These are the activations of a small neural network, seen along a few directions. Each row is one input.
Each table varies a few parts of the input and shows all the possible inputs, shuffled.
A made-up example of a description, with smaller parts first: one of 8 places around a ring, together with either a single point or one of 11 places along a line or (one of 3 separate values, together with one of 6 places along a line).
Shared parts are said once, and a part with two or three values counts as separate values.
In the rows, zero is written as 128.

Other details of the inputs shift rows strongly along two fixed directions, in all tables alike. That doesn't count.

A family of inputs:
R1: [ 74  94 113 161 157 132 139 130 125 102  98  98 123]
R2: [ 84  97 134 156 176 133 134 131 117 125 100  98 110]
R3: [ 82 100 137 145 177 134 141 123 125 120  97 106 103]
R4: [145 140  99 121 110 131 139 131  91 125 130 133 128]
R5: [137 226 151 114  75 127 141 203 197 158 152 183 199]
R6: [153 141 116 107 134 119 153 119 103 137 133 141 119]
R7: [165 125 133 109 115 140 129 110 116 127 133 143 123]
R8: [ 39 158 186 164 141 113  93 200 247 189 101 113 183]
R9: [158 125 132 103 113 141 141 122 114 126 136 144 113]
R10: [151 143 112 116 122 135 136 132  89 140 130 130 119]
R11: [148 147 115 104 123 137 144 124  98 134 127 137 112]
R12: [ 35 166 202 180 128 133 132 207 246 140  98 117 182]
R13: [159 142 108 126 116 127 112 123 104 124 139 125 114]
R14: [157 122 121 113 103 136 132 110 119 114 134 146 133]
R15: [152 146 105 130 114 125 121 129  89 128 130 131 117]
R16: [152 241 152 135  87 124 119 207 171 192 150 158 192]
R17: [167 133 113 126 134 117 127 116 109 141 152 127 123]
R18: [ 79  99 119 172 151 129 127 126 121 111 102  93 115]
R19: [ 90  97 135 164 166 136 116 120 132 121 111  83 103]
R20: [141 144 103 109 111 132 146 123 101 120 127 140 122]
R21: [153 128 104 122 114 125 120 106 117 113 154 136 143]
R22: [ 74 110 133 148 157 132 136 124 125 104  86  99  96]
R23: [160 136 110 130 133 114 136 123  96 144 142 133 125]
R24: [ 79  95 111 172 156 127 129 127 128 104 104  97 125]
R25: [ 96  93 134 161 177 132 115 120 135 122 116  89 108]
R26: [163 130 126 121 132 115 126 101 113 137 158 132 130]
R27: [155 140 121 120 114 125 110 108 107 121 146 130 121]
R28: [ 91  79 153 141 166 139 138 120 143 110 105 110 103]
R29: [145 140 124 103 109 134 139 125 107 116 131 149 104]
R30: [139 113  94  98  92 117 107 117 120 142 135 137 127]
R31: [ 98  79 157 152 167 125 137 104 149 114 105 107 116]
R32: [155 124 124 111 107 129 122 112 113 112 146 136 136]
R33: [ 72 100 116 149 156 132 147 122 134  97  95 106 118]
R34: [151 118 110 107 105 134 145 122 122 105 139 152 132]
R35: [148 135 128 101 117 140 145 122 107 128 136 148 106]
R36: [139 107  85  98  97 116 109 117 125 135 138 142 135]
R37: [146 117 106  95 104 122 105 114 117 157 134 133 118]
R38: [152 130 128  99 129 136 143 123 111 129 140 153 111]
R39: [156 137 112 119 134 118 145 126  93 142 136 133 125]
R40: [ 86  77 135 154 150 136 132 111 154  91 102 111 129]
R41: [153 129 129 104 128 123 154 118 112 131 142 151 113]
R42: [148 147 108 118 115 129 130 133  88 126 124 132 116]
R43: [165 122 136 107 131 129 119 113 111 129 150 140 131]
R44: [141 132 116 105 105 136 148 123 110 114 138 150 116]
R45: [156 135 100 127 112 129 120 121 107 122 145 126 127]
R46: [ 92  78 154 146 166 126 148 115 145 111 107 108 106]
R47: [ 97  78 155 149 168 138 127 110 145 113 103 111 114]
R48: [ 40 173 209 177 132 131 124 208 242 141  92 116 169]
R49: [159 132 132 109 111 127 114 114 109 114 141 135 124]
R50: [ 92  90 146 158 174 130 114 106 136 120 122  97 115]
R51: [151 113 107  98 115 105 115 110 123 160 140 136 126]
R52: [159 137 109 125 135 127 125 127  94 142 139 134 123]
R53: [161 129 129 111 107 133 123 112 116 115 128 145 121]
R54: [155 120 115 111 111 126 124 112 119 105 148 141 146]
R55: [158 136 125 118 121 132 116 106 108 134 152 128 123]
R56: [ 80  92 135 163 152 130 117 105 138 103 117  92 120]
R57: [151 231 136 137  81 119 114 202 197 166 159 160 211]
R58: [ 75  86 125 136 134 117  98 119 145 129  96  98 105]
R59: [164 222 181 118  93 108 122 188 196 180 166 166 208]
R60: [161 127 136 107 119 134 120 111 110 126 146 133 126]
Description of these inputs: one of 6 places along a line, together with either a single point or one of 9 places around a ring.
- The inputs of R51 and R37 match in every part but the place on the line of 6. If R6 is changed in the same way as R51 into R37, which row does it become? => R11
- The inputs of R9 and R12 match in every part but the place on the line of 6. If R60 is changed in the same way as R9 into R12, which row does it become? => R32
- List by row number the other rows that have the place on the line of 6 in common with R5. => R1, R21, R24, R33, R34, R36, R40, R54, R57
- Change only the place on the line of 6 in R42. List by row number the other rows that result. => R1, R2, R4, R10, R39
- Start at R52 and move only the place on the ring of 9, one step at a time. The first step leads to R2. Which rows follow, in order? => R3, R38, R28, R47, R43, R50, R25

A family of inputs:
R61: [114  36 142 135 169 135 117  67 113  91 126  96  91]
R62: [ 82 171 155 144 132 131 126 179 161 154 103 121 131]
R63: [ 85  91 118 142 120 118 110 112 153 107 113 110 137]
R64: [105 167 178 156 143 140 138 168 161 133 124 123 150]
R65: [ 99  55 122 141 146 133 127  79 133  77 124 106 108]
R66: [164 158  77  91  90 132 155 137  78 126 138 163 121]
R67: [185 183 100 105  82 130 120 138  83 144 147 150 134]
R68: [111 142 190 136 133 126 108 145 199 141 139 129 159]
R69: [101 216 144 178 150 106 107 196 161 196 130 103 168]
R70: [103 137 155 155 114 124 102 155 193 131 124 122 168]
R71: [200 156  84 114 112  97  92 117  93 188 179 132 154]
R72: [112  87 140 147 141 136 114 106 153 103 126 114 129]
R73: [186 131  59 111 115  97 114 103  84 153 172 135 147]
R74: [181 129  85  84  83 125 107 114 106 137 150 155 139]
R75: [ 96 180 117 187 161 113 121 184 141 171 119  99 164]
R76: [101  89 125 152 156 136 125  99  91  89 103  89  76]
R77: [184 180 116  84  98 130 148 143  91 154 145 167 113]
R78: [188 133  92  95  78 122 102 110 108 134 152 155 143]
R79: [111 113 159 145 168 140 154 122 114 113 111 115 108]
R80: [ 89 177 154 156 123 127 112 168 158 143 108 113 140]
R81: [ 97 169 147 168 124 135 129 177 160 123 110 119 154]
R82: [105  26  95 121 154 131 102  59  86  99 108  86  73]
R83: [ 88 137 154 134 120 120  88 147 186 152 118 115 148]
R84: [107 125 149 152 153 143 130 120 121 104 117 106 100]
R85: [ 87  86 104 145 156 139 125 107  84 105  94  87  83]
R86: [ 98  45 127 126 158 128 125  86 116 119 109 102  83]
R87: [103 113 150 138 165 138 159 127 118 122 103 115  97]
R88: [112  79 148 145 146 134 106  94 142 110 130 103 116]
R89: [208 131 140  72 108 123 127  93 111 138 169 169 129]
R90: [104  58  86 147 152 138 150  78  61  55 103  93  70]
R91: [191 180 111 111  87 133 125 140  88 134 153 149 134]
R92: [ 76 122 105 146 135 135 141 139 120 104  97 108 117]
R93: [104  80 144 135 143 130 134 104 154  93 131 122 134]
R94: [ 99  80 145 121 148 123 119 107 145 133 113 115  98]
R95: [ 95 196 172 155 123 135 155 190 189 126 127 144 181]
R96: [105  28 105 113 156 128 108  62  91 105 109  97  61]
R97: [185 173 121  95 104 132 175 133  99 118 152 179 145]
R98: [190 159 104 113 106 145 144 124  85 112 151 155 127]
R99: [ 96  82 112 154 157 146 155  95  96  66 110 103  90]
R100: [180 177  58 126 120 109 139 136  63 155 159 137 141]
R101: [ 82 164 150 132  98 118 119 184 214 157 123 145 184]
R102: [ 82 167 149 150 130 134 128 182 156 155 103 119 139]
R103: [110 123 178 139 142 127 132 144 190 133 125 138 165]
R104: [197 139 129  93  98 132 125 118 130 127 169 169 157]
R105: [ 97  91 134 143 129 121  91 111 145 128 116  99 127]
R106: [179 157 105  87 108 132 183 127  88 119 141 173 120]
R107: [ 95 144 161 142 112 116  84 146 189 151 122 116 153]
R108: [108 105 169 128 148 124 130 126 170 143 119 124 130]
R109: [ 81 133 152 131 118 119 137 160 198 142 119 140 159]
R110: [201 159 118  95 115 139 167 126  82 121 149 172 130]
R111: [196 133 116  91  85 120  97  99 109 130 165 148 126]
R112: [188 126  97  74  86 124 108 110  97 153 157 158 125]
R113: [109  79 147 126 154 130 141 111 153 119 112 126 118]
R114: [184 157  92  90 100 135 161 138  76 136 138 168 114]
R115: [ 96 102 153 126 140 122 150 127 178 122 117 135 140]
R116: [ 85 120 108 149 143 139 131 142 117 112  95 105 115]
R117: [106  47 100 131 174 141 154  78  50  95  95  96  44]
R118: [ 86 207 159 146 114 128 113 195 179 163 110 125 159]
R119: [ 88 107 135 135 129 128 113 145 171 139 110 123 142]
R120: [108  91 144 147 131 125  98 111 147 118 124 100 125]
R121: [123  23 130 108 174 128 134  48  93  97 112 106  55]
R122: [ 77 171 132 161 114 127 133 172 161 122 104 120 158]
R123: [191 173 116  92 107 136 169 143  97 138 141 176 130]
R124: [ 77 168 144 145 127 129 164 184 165 136 105 137 146]
R125: [194 180 133  83 110 131 158 134  97 147 147 171 114]
R126: [108  82 128 157 166 149 136  94  88  88 111  92  80]
R127: [201 148  85 106 119  97  90 105  89 180 177 132 137]
R128: [ 96  90 127 145 122 122 116 113 155  97 121 111 134]
R129: [101  91  88 177 195 118 119 104  63 137 112  63  88]
R130: [111 134 192 137 141 125 123 145 194 149 131 132 165]
R131: [103 172 184 151 144 137 136 165 167 131 122 125 142]
R132: [200 134 126  89  95 129 104  93 114 129 173 154 126]
R133: [ 95 133 156 135 126 124 126 164 194 153 117 137 157]
R134: [185 155  77  89  95 138 145 134  67 134 138 163 115]
R135: [198 161 112 102 108 142 154 128  83 114 156 165 132]
R136: [103 162 186 135 120 119 141 167 220 142 135 154 194]
R137: [104 171 190 146 152 133 148 164 168 139 115 132 142]
R138: [ 81  55  96 128 137 125 117  90 124  93 107 101 106]
R139: [184 171  85 107  86 132 129 136  79 128 141 153 134]
R140: [199 140  70 115 118 102 102 115  89 170 172 137 151]
- What is each input in this table made of? => one of 2 separate values, together with one of 4 places along a line, together with either a single point or one of 9 places around a ring
- The inputs of R110 and R137 match in every part but the place on the line of 4. If R114 is changed in the same way as R110 into R137, which row does it become? => R77
- The inputs of R103 and R130 match in every part but the place on the line of 4. If R123 is changed in the same way as R103 into R130, which row does it become? => R87
- Change only the choice among 2 separate values in R106. List by row number the other rows that result. => R115
- Change only the place on the ring of 9 in R106. List by row number the other rows that result. => R66, R90, R92, R95, R97, R99, R122, R124
- Change only the place on the line of 4 in R65. List by row number the other rows that result. => R72, R88, R132
- List by row number the other rows that have the place on the line of 4 and the choice among 2 separate values in common with R79. => R64, R67, R85, R87, R91, R102, R117, R126, R129
- Change only the place on the line of 4 in R109. List by row number the other rows that result. => R86, R94, R133
- Change only the choice among 2 separate values in R61. List by row number the other rows that result. => R64

A family of inputs:
R141: [182  59 106  83 134 134 142  53  67  99 144 142  78]
R142: [192 183 143  86  73 130 132 144 154 140 169 182 168]
R143: [179  74  79  94 129 122 111  69  66 126 149 130  93]
R144: [ 73  46 114 150 155 124 118  95 128  98  97  90 100]
R145: [ 79  99 127 170 183 140 167 129 109  94  94  99 107]
R146: [175 194 121 101  96 149 164 157  86 123 132 168 119]
R147: [171 192 115  92  94 148 173 162  88 131 126 175 119]
R148: [ 76 143 153 140 115 124 120 163 197 136 110 129 167]
R149: [171 229  82 127  82 119 118 178  95 172 153 144 161]
R150: [194 156 137  84  99 120 125 127 128 162 164 169 147]
R151: [186  68  95  94 137 126 111  56  56 115 152 121  81]
R152: [ 94 141 171 146 144 116 106 158 190 165 124 115 157]
R153: [ 90 143 147 177 165 140 155 154 134 106 108 108 135]
R154: [ 79  98 120 166 194 128 153 115  89 114  91  83  79]
R155: [ 98 104 174 149 156 126 114 122 165 132 121 108 129]
R156: [173 117 107  88  93 132 130  99 103 106 151 156 121]
R157: [ 94 175 164 161 113 117  92 182 214 163 127 121 188]
R158: [ 79 158 162 149 111 126 111 167 203 134 116 126 174]
R159: [173  57  67  98 125 124 113  61  59 110 140 121  86]
R160: [188 228 120 119 107 122 142 168  99 166 156 155 148]
R161: [ 96 101 177 146 152 133 125 119 171 117 119 114 129]
R162: [ 84 105 138 156 131 123 107 132 164 118 112 104 139]
R163: [184 152 129  79  85 128 143 128 137 132 160 179 148]
R164: [ 93 145 161 158 136 119  92 156 190 157 127 110 161]
R165: [ 69  58 134 138 152 132 136 102 144  89  99 108 102]
R166: [ 60 104  85 175 167 126 129 133  90 122  87  72  93]
- The inputs of R149 and R166 match in every part but one. If R146 is changed in the same way as R149 into R166, which row does it become? => R147
- What is each input in this table made of? => one of 2 separate values, together with either one of 4 places along a line or one of 9 places around a ring
